These are the activations of a small neural network, seen along a few directions. Each row is one input.
In each table, some parts of the input vary, and every possible input appears once, in random order.
Descriptions start from the smaller parts, as in this example, which fits no table here: one of 8 places around a ring, together with either a single point or one of 9 places around a ring or (one of 2 separate values, together with one of 6 places along a line).
Shared parts are said once, and a part with two or three values counts as separate values.
In the rows, zero is written as 128.

Other details of the inputs vary at random and push rows far along two fixed directions, the same in every table; ignore that.

A family of inputs:
x1: [ 84 185 180  78  50  93 136  89 146  72 136]
x2: [107 164 147  99  96 106  75 140 126  95 170]
x3: [117 135 123 129 130 130 124 162 120  74 132]
x4: [141 128  89 143 145 125 135 132 154 127 141]
x5: [ 62 107 152 127 118  89 198 120 100  37  69]
x6: [139 182 107  73  88 119  82  88 199 147 186]
x7: [154 117 102 160 134 196 133 162 144 178 156]
x8: [106 124 128 103 139 110  83 114 126  91 164]
x9: [154  98 140 144 162 122 149 133  86 168  64]
x10: [152  82  98 170 136 171 143 201 105 214 106]
x11: [171 151 132 129 152 135 115  73 155 187 145]
x12: [ 83 118 163 130 108  91 159  99 103  44 116]
x13: [114 156 140 121 118 112 161  81 146 102 137]
x14: [156 119  95 164 172 134 111 148 125 147 139]
x15: [116 122 143 129 137 125 199 137  99  90  76]
x16: [132  60  87 192 160 174 159 176 117 171 106]
x17: [198 166 100 146 156 165  90 137 166 179 175]
x18: [ 65  38 112 133 115 132 169 193  77 111  66]
x19: [ 78 127 123  93  98 108 171 154 144  24 108]
x20: [ 75 150 124  68  79  90 107 109 162  72 151]
x21: [146 213 165  89  82 116 116  79 178 162 176]
x22: [208 166 154 145 131 141  98 111 129 212 154]
x23: [103  60 147 183 141 162 163 149  94 131  95]
x24: [116 183 181 115  53 158  78  88 171 162 204]
x25: [182 149 103 134 155 143  60 129 147 204 162]
x26: [117 187 173  81  72  96  82  48 157 112 186]
x27: [184 145 148 175 138 206 102 113 152 218 182]
x28: [161 187 122 118 112 132  58 132 162 167 185]
x29: [ 93  73 155 146 124 158 132 115 115 140 115]
x30: [126 154 135 120 132 129  99 142 120  85 173]
x31: [101  84 101 120 145 116 128 148 110  89  93]
x32: [ 55 134 161 118  91  89 165  91 119  21 105]
x33: [118  79 102 140 170 117 121 159  97 110  91]
x34: [117 111 102 136 138 115 134 142 132  89 128]
x35: [121  92 139 151 157 128 208 165  68  91  36]
x36: [154  92  92 139 167 128 114 169 101 173  92]
x37: [146 142 157 137 129 134 144 115 102 106 127]
x38: [177 194 158 125 107 134  95  92 155 183 158]
x39: [166 179 147 105 113 128  98  65 166 185 155]
x40: [121  78  90 153 143 170 125 144 129 175 130]
x41: [161 114  76 148 159 132 151 144 148 146 119]
x42: [ 74 170 169  61  66  83 141  67 150  78 137]
x43: [182 104  83 167 186 151 158 187 113 164  99]
x44: [ 99 114 133 101 128 101  91 144  98  97 133]
x45: [ 60 166 169  80  82  91 122  50 149  45 144]
x46: [ 52 111 128  82  81  81 174 182 115  32  72]
x47: [153 147 113 141 155 132  81 118 138 132 187]
x48: [168 133 104 138 140 134 103 171 124 176 128]
x49: [150  91  83 142 180 134 134 152 123 158  99]
x50: [175  79  71 148 190 139 146 159 125 177  85]
x51: [171 100 135 154 174 132 130 105  94 172 112]
x52: [ 96 107 114 113 111 101 155 187 104  89  84]
x53: [166 118 132 172 172 149 170 147  85 142  78]
x54: [121 155 168 116  81 156  78  74 164 180 197]
x55: [ 96 100 144 115 146  99 184 110 106 106  76]
Description of these inputs: one of 5 places around a ring, together with either one of 2 separate values or one of 4 places along a line or one of 5 places along a line.
The inputs of x20 and x49 match in every part but the place on the ring of 5. If x18 is changed in the same way as x20 into x49, which row does it become?
> x40
Change only the place on the line of 5 in x2. List by row number the other rows that result.
> x28, x46, x48, x52
Change only the place on the line of 4 in x45. List by row number the other rows that result.
> x11, x51, x55
Change only the place on the ring of 5 in x19. List by row number the other rows that result.
> x6, x41, x46, x50

A family of inputs:
x56: [126 136 144 133 125 120 141 104 131 123 126]
x57: [136 154 129 115 122 123 100 114 142 126 158]
x58: [140 111 119 133 146 127 128 145 113 144 118]
x59: [106  91 118 131 135 117 165 162  97  96  87]
x60: [ 65 124 143 101  96  91 140 135 117  43 103]
x61: [146 152 120 117 123 132 101 104 153 146 170]
x62: [112 110 128 129 130 120 138 145 115 123 108]
x63: [129 144 144 120 119 122 142 112 125 129 121]
x64: [136 134 128 134 129 143 114 114 139 141 153]
x65: [156 134 116 125 148 132 112 128 134 157 129]
x66: [116 113 123 129 132 130 148 144 117 118 110]
x67: [129 118 139 135 134 115 150 127 106 135  97]
x68: [149 158 145 118 124 129 117  85 150 150 154]
x69: [154 135 114 128 140 131 123 137 134 152 133]
x70: [104  96 125 138 138 128 162 155 103  96  92]
x71: [132 158 121 107 116 127 116 107 159 120 151]
x72: [161 125 107 145 146 135 120 132 133 170 138]
x73: [134 143 116 122 123 120 115 114 147 132 148]
x74: [159 126 139 144 148 132 132 124 107 159 108]
x75: [141 145 134 123 118 144 100 109 148 160 159]
x76: [159  78 108 171 185 151 149 166  90 168  86]
x77: [127  93 117 139 147 123 156 170  95 126  87]
x78: [124 137 123 114 122 115 119 123 140 121 127]
x79: [105 134 124 110 116 110 129 120 140  97 124]
x80: [129 149 150 111 115 119 124  96 132 127 136]
x81: [138 118 122 139 134 136 124 137 126 160 126]
x82: [139 119 134 139 142 130 159 127 112 139  97]
x83: [ 98 131 135 109 113 120 126 118 133 100 137]
x84: [115  93 126 145 142 122 147 166  93 122  85]
x85: [146 160 142 122 118 125 120  86 154 151 153]
x86: [102  90 123 131 133 107 155 163  96 102  86]
x87: [166 129 118 151 145 158 123 129 140 174 147]
x88: [127 140 123 121 134 127 118 114 140 113 138]
x89: [132 117 125 139 128 140 127 127 132 150 128]
x90: [165 108 114 157 155 159 136 146 122 184 116]
x91: [134 107 113 149 146 128 139 144 115 130 113]
x92: [106 134 128 114 118 116 124 117 133  86 140]
x93: [160 140 118 134 140 146 115 131 140 175 144]
x94: [124 143 128 121 117 115 113 125 136 116 142]
x95: [141 122 114 128 144 128 124 130 126 137 128]
x96: [125 129 125 112 126 117 120 127 128 117 131]
x97: [104  90 122 137 142 118 155 154  94  90  94]
x98: [122 137 127 125 114 132 117 113 145 136 150]
x99: [ 61 112 145 100  88 106 154 140 111  54 107]
x100: [132 112 117 141 143 132 135 140 122 147 116]
x101: [145 113 109 136 149 131 142 148 120 138 110]
x102: [117 138 136 129 109 136 117 109 148 123 152]
x103: [131 147 123 124 117 131 121 116 148 116 157]
x104: [137 130 132 138 124 145 123 139 127 148 131]
x105: [140 147 134 125 127 136 100 119 139 147 155]
x106: [146 142 124 130 129 133 117 135 134 141 145]
x107: [140 119 127 137 136 147 121 125 130 157 133]
x108: [ 97  78 126 148 137 123 165 160  91  97  81]
x109: [162 101 116 162 160 151 139 168 101 176 101]
x110: [147 123 123 137 143 131 117 142 116 146 130]
x111: [119 152 148 115 102 135  98 108 146 125 163]
x112: [149 101 105 158 164 131 141 152 110 146 101]
x113: [100 133 137 109 103 124 122 111 137 102 147]
x114: [136 125 132 136 131 138 115 135 120 146 134]
x115: [112 143 155 116 113 116 137  94 134  97 136]
x116: [156 147 116 132 142 140 119 119 151 143 143]
x117: [117 110 117 138 143 120 144 141 118 107  98]
x118: [142 153 132 131 115 139  97 114 148 157 165]
x119: [118 120 131 130 128 128 138 150 113 118 114]
x120: [132 135 118 128 130 129 131 127 137 113 136]
x121: [145 138 122 131 126 147 121 121 144 156 151]
x122: [103 176 161  98  83 112 124  89 143  89 151]
x123: [127 143 123 114 116 114 113 118 145 124 145]
x124: [ 67 141 147  96  79  92 126 121 132  49 140]
x125: [116 122 134 126 115 135 134 136 126 127 123]
x126: [158 162 121 123 125 134 103 120 150 148 162]
x127: [116 149 142 122 101 133 105 114 145 128 155]
x128: [ 65 122 146  95 101  94 139 135 110  37 102]
x129: [127 139 124 112 125 121 127 130 137 119 124]
x130: [110  98 132 137 126 127 143 148 110 128 100]
x131: [165 110 117 162 156 161 135 143 126 176 122]
x132: [ 88 138 149 109  93 127 121 102 144  80 153]
x133: [111 150 151 117 108 118 145  98 138  96 133]
x134: [140 134 117 120 142 128 118 121 137 136 130]
x135: [130 141 147 128 118 117 130 111 122 129 123]
x136: [ 98  82 123 145 142 120 164 160  93  96  79]
x137: [119 147 138 109 105 130 105 107 147 128 161]
x138: [168 138 115 138 150 141 117 140 133 161 125]
x139: [146 136 126 127 138 138 108 123 137 162 145]
The inputs of x139 and x76 match in every part but one. If x123 is changed in the same way as x139 into x76, which row does it become?
> x112
The inputs of x84 and x62 match in every part but one. If x114 is changed in the same way as x84 into x62, which row does it become?
> x137
Describe the family of inputs behind these rows.
> one of 3 separate values, together with one of 4 places along a line, together with either a single point or one of 6 places along a line
Change only the place on the line of 4 in x70. List by row number the other rows that result.
> x66, x93, x119
Change only the choice among 3 separate values in x112. List by row number the other rows that result.
> x92, x120
Change only the choice among 3 separate values in x111. List by row number the other rows that result.
> x104, x127

A family of inputs:
x140: [163 143 109 137 126 160 100 109 175 208 182]
x141: [157 123 120 125 153 124 129 116 128 174 107]
x142: [109  88 143 151 135 126 191 145  80  98  69]
x143: [212 178 140 143 134 167 100  95 146 212 177]
x144: [117 104 134 126 136 107 183 169  80 102  42]
x145: [144 125 150 163 141 154 148 119 116 149 116]
x146: [167 177 150 125 118 129  83  77 144 176 182]
x147: [ 87 186 119  95  87 118  99 101 179  52 202]
x148: [ 68 176 172 102  66 121 112  42 169  72 184]
x149: [184  93 104 173 207 130 165 183  73 143  62]
x150: [132 112 146 154 125 144  94 143 116 154 141]
x151: [155 127 116 118 158 118 121 111 134 148 117]
x152: [143 100 128 150 131 135 112 158 101 157 131]
x153: [ 43 112 162 100  82 124 117 110 132  57 144]
x154: [147 157  99 124 116 146  96 106 180 179 173]
x155: [ 53  81 155 123 101 100 188 119  86  38  80]
x156: [ 91 206 155  68  80  72  76  61 168  39 196]
x157: [160 117 128 150 132 158 126 162 113 161 132]
x158: [179 114  89 157 156 161 137 165 134 198 114]
x159: [139 114  94 119 149 131 106 139 138 149 132]
x160: [ 52  78 134 124 103 118 192 182  92  60  70]
x161: [ 96  75 156 143 152 130 157 133  74 112  69]
x162: [165 139 120 144 148 135 155 126 137 172 105]
x163: [ 49  86 160  94 105  84 180 132  86  53  67]
x164: [117 152 113 114 123 124 112 148 136  77 154]
x165: [ 89 190 149  64  90  89  84  52 178  40 192]
x166: [183 109 101 170 195 134 135 128 129 155 114]
x167: [ 81 199 164  61  55  73  97  66 167  68 167]
x168: [196 132 130 154 162 134 116 131 112 226 118]
x169: [105 133 144 143 103 155 122 127 145 114 154]
x170: [145 142 131 154 119 169  89  98 167 180 194]
x171: [134 113 106 120 136 134 111 140 140 162 126]
x172: [168 156 122 124 148 124 137 131 130 141 115]
x173: [179 160 126 135 137 150 115  80 169 210 165]
x174: [184 168 105 126 127 142  66 119 168 215 182]
x175: [148 110  81 149 172 142 121 145 129 143 140]
x176: [ 42  83 148 104  91  88 157 179  83  55  80]
x177: [107 162 114  91 113 120  74  97 172  88 198]
x178: [163  84 122 173 178 143 193 168  83 181  53]
x179: [156  75 111 161 165 153 165 211  78 179  67]
x180: [157 133 108 132 134 145 126 169 127 166 115]
x181: [165 161 142 121 131 147  91  69 153 180 177]
x182: [124 143 113 109 117 107  93 139 140 116 148]
x183: [113  93 131 124 147  77 161 161  77  84  50]
x184: [179 141 119 138 139 169  70 103 165 215 196]
x185: [ 77 135 163 118  77 137 121 138 128  68 143]
x186: [150 176 104 116 131 124  55 113 162 137 202]
x187: [ 88  99 126 133 107 137 142 125 126 101 139]
x188: [140  82 107 150 170 113 173 146 104 125  62]
x189: [ 92 166 140  96  98  96 141  90 155  28 156]
x190: [179 169  85 134 140 157  95 121 182 186 180]
x191: [ 48  94 181 122 103  89 155 135  64  45  72]
x192: [182  89 137 189 185 167 159 167  66 195  61]
x193: [158 196 151 106 102 136 114  90 160 164 170]
x194: [ 47  79 144 126  92 122 180 165  96  35  90]
x195: [122  99 121 123 131 138 122 143 128 156 124]
x196: [ 69 150 146  86  71  88 145  82 155  53 130]
x197: [148  99 112 151 166 120 182 158 102 121  60]
x198: [151  60  74 165 187 139 158 187  99 160  72]
x199: [ 79 138 124  91  93 103 137 158 123  48 120]
The inputs of x160 and x178 match in every part but one. If x187 is changed in the same way as x160 into x178, which row does it become?
> x155
The inputs of x179 and x193 match in every part but one. If x199 is changed in the same way as x179 into x193, which row does it become?
> x172
Describe the family of inputs behind these rows.
> one of 2 separate values, together with one of 5 places around a ring, together with one of 6 places along a line
Change only the choice among 2 separate values in x183. List by row number the other rows that result.
> x182
A walk changes only the place on the ring of 5. It starts at x166 and steps to x189. List the rest of the walk in order.
> x149, x156, x165
A walk changes only the place on the ring of 5. It starts at x142 and steps to x155. List the rest of the walk in order.
> x181, x146, x143
Change only the choice among 2 separate values in x184. List by row number the other rows that result.
> x181
Change only the place on the line of 6 in x198. List by row number the other rows that result.
> x140, x154, x170, x175, x187
